Each row below holds a small network's activations on one input, seen along a few directions.
Each table varies a few parts of the input and shows all the possible inputs, shuffled.
Descriptions start from the smaller parts, as in this example, which fits no table here: one of 8 places around a ring, together with either a single point or one of 11 places along a line or (one of 3 separate values, together with one of 4 places along a line).
Shared parts are said once, and a part with two or three values counts as separate values.

Other details of the inputs vary at random and push rows far along three fixed directions, the same in every table; ignore that.

Rows:
R1: [ -2  14  -9   3  -8 -14   2  -3  -4   5 -19  24]
R2: [-10  20 -13  -8   3 -19 -16   4  -6   7 -23  29]
R3: [ -2  12  -4   7  -4 -13  -1   0  -6  -2 -20  26]
R4: [  0  12   2   9 -10 -10  -1  -6  -7  -2 -16  20]
R5: [ -7   4   3  -6  -1  16  -1   9   2   4  14 -19]
R6: [ -9  29   1   7 -13   6 -15   3 -18   2  -5  -3]
R7: [ -8  -3  -7 -22  12   1 -16  21   6   5  10  -6]
R8: [  1  -6  -1   7  -1  17  -2   8  -2   6   5 -27]
R9: [ -9   1  -7 -10   4  11 -26  22  -8   4   2 -16]
R10: [ -3   2  -9  -7   8 -23 -10   4   1   4 -23  34]
R11: [ -5   2 -13 -11   5 -25 -10  -1   1   6 -24  31]
R12: [ -4   0  11  -1   3  11  -8   6  -5  -6  18 -16]
R13: [ -4  31   8  16 -16  14  11  -6 -13  -5  12  -6]
R14: [ -4 -16  -8 -15   5   5 -15  17   6  12  -3 -14]
R15: [  2 -16  -6  -7   6   3 -14   9  -1   8   4 -14]
R16: [-12   7  -2 -16   8  11 -11  19   3   7  11 -16]
R17: [ -2  24  11  21  -9  20  17 -11  -8  -2  16 -18]
R18: [ 12 -41  -6  -8   7 -13   7  -5  21   8 -11   1]
R19: [ -6 -14  -5 -18  12  -1 -30  20  -2   7  -2  -4]
R20: [ -5   0  -8  -8   8   8 -24  18  -6  11   4 -16]
R21: [ 14   9   3 -11   5 -10  22 -17   0  -9 -16  22]
R22: [  1  -9   4  -8   1   9  -4   5   5   0  18 -19]
R23: [ 12 -10   9  17  -9  -7  29 -26   9 -15   3   8]
R24: [ -5  32   6  14  -8   8   8  -7 -11  -2  10  -2]
R25: [ -7  -7   2 -15  10   5 -15  19   3  -3  12  -8]
R26: [ 22 -49  -4  11   5   0  18  -8  17  -4   3 -12]
R27: [ -5  18  -8   4   0 -15   4  -6  -2  11 -22  22]
R28: [-12   7   1 -17   7   8 -21  14  -5   1  15 -14]
R29: [-10  10  -7 -18   9 -27   5  -4   9  10 -16  33]
R30: [  0  22  10  27 -19  17   3  -4 -20  -8   1  -7]
R31: [-1  9 10  5 -7 -7  8 -8  0 -8  1 12]
R32: [ 12  -8   6  17  -5  -7  31 -26   7  -9   6   7]
R33: [ -8  -6  -2 -20   6   6 -17  17   4   0  12 -10]
R34: [  5  -3  -8   1  -3 -21   5  -9   5   5 -20  25]
R35: [ -4  28  12  16 -15  12  16 -13  -7  -1   9  -9]
R36: [  3 -18  -3  -2  -1  11 -12  10   0  -1   5 -17]
R37: [ 36 -46   3   0   8   7  22 -18   8 -10  -4 -14]
R38: [  6  -6   6   8   2 -10  16 -13   7 -10   1  16]
R39: [  5 -37 -12 -18  16 -19  -3   2  18  13 -14   8]
R40: [  0  19  17  22 -16  20  10  -6 -12 -13  17 -13]
R41: [ -6  31   6  14 -10   9   7  -4 -11  -9   8  -2]
R42: [ 24 -48   9  19   4   5  32 -25  21 -18  20 -16]
Each input here is: one of 2 separate values, together with either a single point or (one of 4 places along a line, together with one of 5 places around a ring).
- Changing only the choice among 2 separate values turns R12 into R19. The same change can be made to R7. Which row results? => R26
- Changing only the choice among 2 separate values turns R18 into R35. The same change can be made to R8. Which row results? => R16
- Change only the choice among 2 separate values in R32. List by row number the other rows that result. => R15
- Change only the place on the ring of 5 in R33. List by row number the other rows that result. => R23, R28, R41, R42
- Change only the place on the line of 4 in R10. List by row number the other rows that result. => R2, R20, R27
- Change only the choice among 2 separate values in R34. List by row number the other rows that result. => R22

Rows:
R43: [-18  -1   6 -22   5  12 -35  27   0   3  23 -26]
R44: [-13  33  14   7 -19  16  -4   4 -16  -9  10  -7]
R45: [ 15 -42  -5  -1  18  14  -1   6  10   6   6 -32]
R46: [-16  41   5  13 -18 -15  -7  -6 -12  -3 -14  32]
R47: [ -2  27  17  40 -16  36   3   0 -21 -16  25 -28]
R48: [  0 -29 -12 -41  13 -19  -1   5  27  10 -10  14]
R49: [-18  15 -13 -38   8  -3 -41  31  -9  24 -22   0]
R50: [  7  27  12  34 -18  41  12  -5 -27  -5   8 -42]
R51: [  8 -36 -16 -21  24 -15   6   6  26  14  -8   5]
R52: [ -7  46   0   2 -11  12  11  -3 -12   0   0   1]
R53: [ -8  39   7  16 -18  13   7  -9 -15  12   2 -16]
R54: [ -6  26  24  31 -25  39  11  -7 -17  -4  38 -47]
R55: [ 24  -8   7   6   3 -15  30 -26   4 -21 -12  30]
R56: [-16  43   0   4 -11  -1 -12  13 -16  -7 -13  25]
R57: [ 14 -16   9  17  -6   1  31 -14  10 -22   6   6]
R58: [ 13 -56  -6   6  12  11  -7   3  12   4  15 -30]
R59: [-20  53 -11  -8   1 -23   2  -9  -6  12 -16  37]
R60: [ 16  -4  10  -2  -3 -19  20 -25   1 -15 -15  32]
R61: [  6  -6 -10   9  -8 -37  13 -22   9   7 -34  46]
R62: [ 27 -25  17  44 -16  20  35 -35  -1  -6   9 -36]
R63: [  1 -37 -12 -26  24 -25   7  10  31   6  -3  23]
R64: [-11  39   0  10 -17 -10 -18   0 -23   2 -14  18]
R65: [-22  18  -6 -42  11   4 -37  27   2  21   9 -16]
R66: [  5 -31 -17 -33  19 -11  -1  16  22  13 -11   2]
R67: [ 22 -55  13 -13  14   6  -1  -9  13 -12  23 -26]
R68: [ 14 -12   6   5  10 -17  17 -27   1 -14   0  21]
R69: [-21  10  -8 -32  20  -2 -35  36   2   5   7   3]
R70: [  2   2  -2  -1  -2 -14  26  -7  13  -5  -9  28]
R71: [-26   8  -8 -24  14   1 -50  36  -6   8  10  -5]
R72: [-19  10 -12 -21  12   1 -52  33 -15  12   3  -9]
R73: [  5  23  16  42 -34  42   6  -9 -29  -6  13 -40]
R74: [ 22  -5   6  12   7 -22  32 -32   4 -19 -11  37]
R75: [-13   9 -13 -29   8   7 -47  42 -13   6  -5  -7]
R76: [ 18 -10   7  27  -3  13  43 -29  10 -11  16 -16]
R77: [  7 -44  -8 -11  20   1   3   1  20  12  12 -24]
R78: [-10  39  -6   2 -18 -26  -7  -4 -17   0 -36  47]
R79: [ 17 -14  -6  29  -4 -11  27 -22   6  -4 -16  21]
R80: [ 11 -57  11   6  12  24   2   3  16 -14  45 -51]
R81: [ -5  34  -1  19 -17  19  -4   6 -24   1  -7  -6]
R82: [  9 -40 -12  -7  19  -9  -1  -4  13  10  -7  -6]
R83: [ -2 -42  -7 -37  13 -18  -1  13  29   7  -2  12]
R84: [-18  43  -1   0 -18 -22  -7   0 -11  -3 -27  49]
R85: [ -9   4   4 -16  -3  39 -25  27  -9  15  22 -59]
R86: [ 15 -11  -4  22  -2 -16  18 -17   2 -10 -15  26]
R87: [  3  -9   2  16  -1 -17  32 -23  14  -4   5  17]
- Changing only one part turns R53 into R77. The same change can be made to R54. Which row results? => R87
- What do these inputs look like to the network? => one of 5 places around a ring, together with either a single point or one of 8 places around a ring
- Change only the place on the ring of 8 in R70. List by row number the other rows that result. => R50, R52, R56, R57, R66, R75, R81
- Which other rows agree with R74 in the place on the ring of 5? List them by row number. => R45, R47, R51, R63, R69, R76, R79, R86
- Change only the place on the ring of 8 in R44. List by row number the other rows that result. => R48, R49, R73, R78, R83, R84, R85

Rows:
R88: [ -4  30  -8   3 -10 -23  26 -18   4   9 -27  37]
R89: [  3  13 -13   8  -2 -22   6 -13  -6   8 -35  33]
R90: [  7  15  -1  31 -13   1  25 -25  -7   6  -9   1]
R91: [  5 -29   7  -7   5   1  10   1  18 -10  18  -5]
R92: [ 11 -34   3   3   6  -2  -6  -2   4 -12   6  -3]
R93: [ -7  24  15  25 -11  23  -5  -1 -18 -13  27 -22]
R94: [  6  26   2  -6   3 -20  19 -20  -4  -8 -18  38]
R95: [ -9  29  14  16 -15  25  13  -5  -7  -2  22 -26]
R96: [  4 -26   5  -7  12  -1   7   0  15  -7  20  -6]
R97: [ 21 -53  -1  10   0  -2   4  -3  12  -7  -4  -8]
R98: [  2  14   8  28 -12  24 -11   1 -25  -3   7 -26]
R99: [-10  30  12  15  -7  25   7  -4 -11   2  25 -30]
R100: [ 16 -37  -5   5   0   5   4   0   8   2  -9 -14]
R101: [-24  -6 -20 -52  20   8 -59  54   3  32   0 -25]
R102: [-30  39  -1 -18  -2   2 -39  31 -15   2   6   6]
R103: [ -1 -17 -17 -27  19 -23   2   2  20  18 -14  14]
R104: [-13  20  -6 -14  -2 -23 -23  11  -8  -1 -23  41]
R105: [ 23 -41   8 -13  10   3  20  -9  18 -15   8  -6]
- What do these inputs look like to the network? => one of 2 separate values, together with either a single point or one of 8 places around a ring
- Changing only the choice among 2 separate values turns R104 into R92. The same change can be made to R95. Which row results? => R99
- Change only the choice among 2 separate values in R89. List by row number the other rows that result. => R100
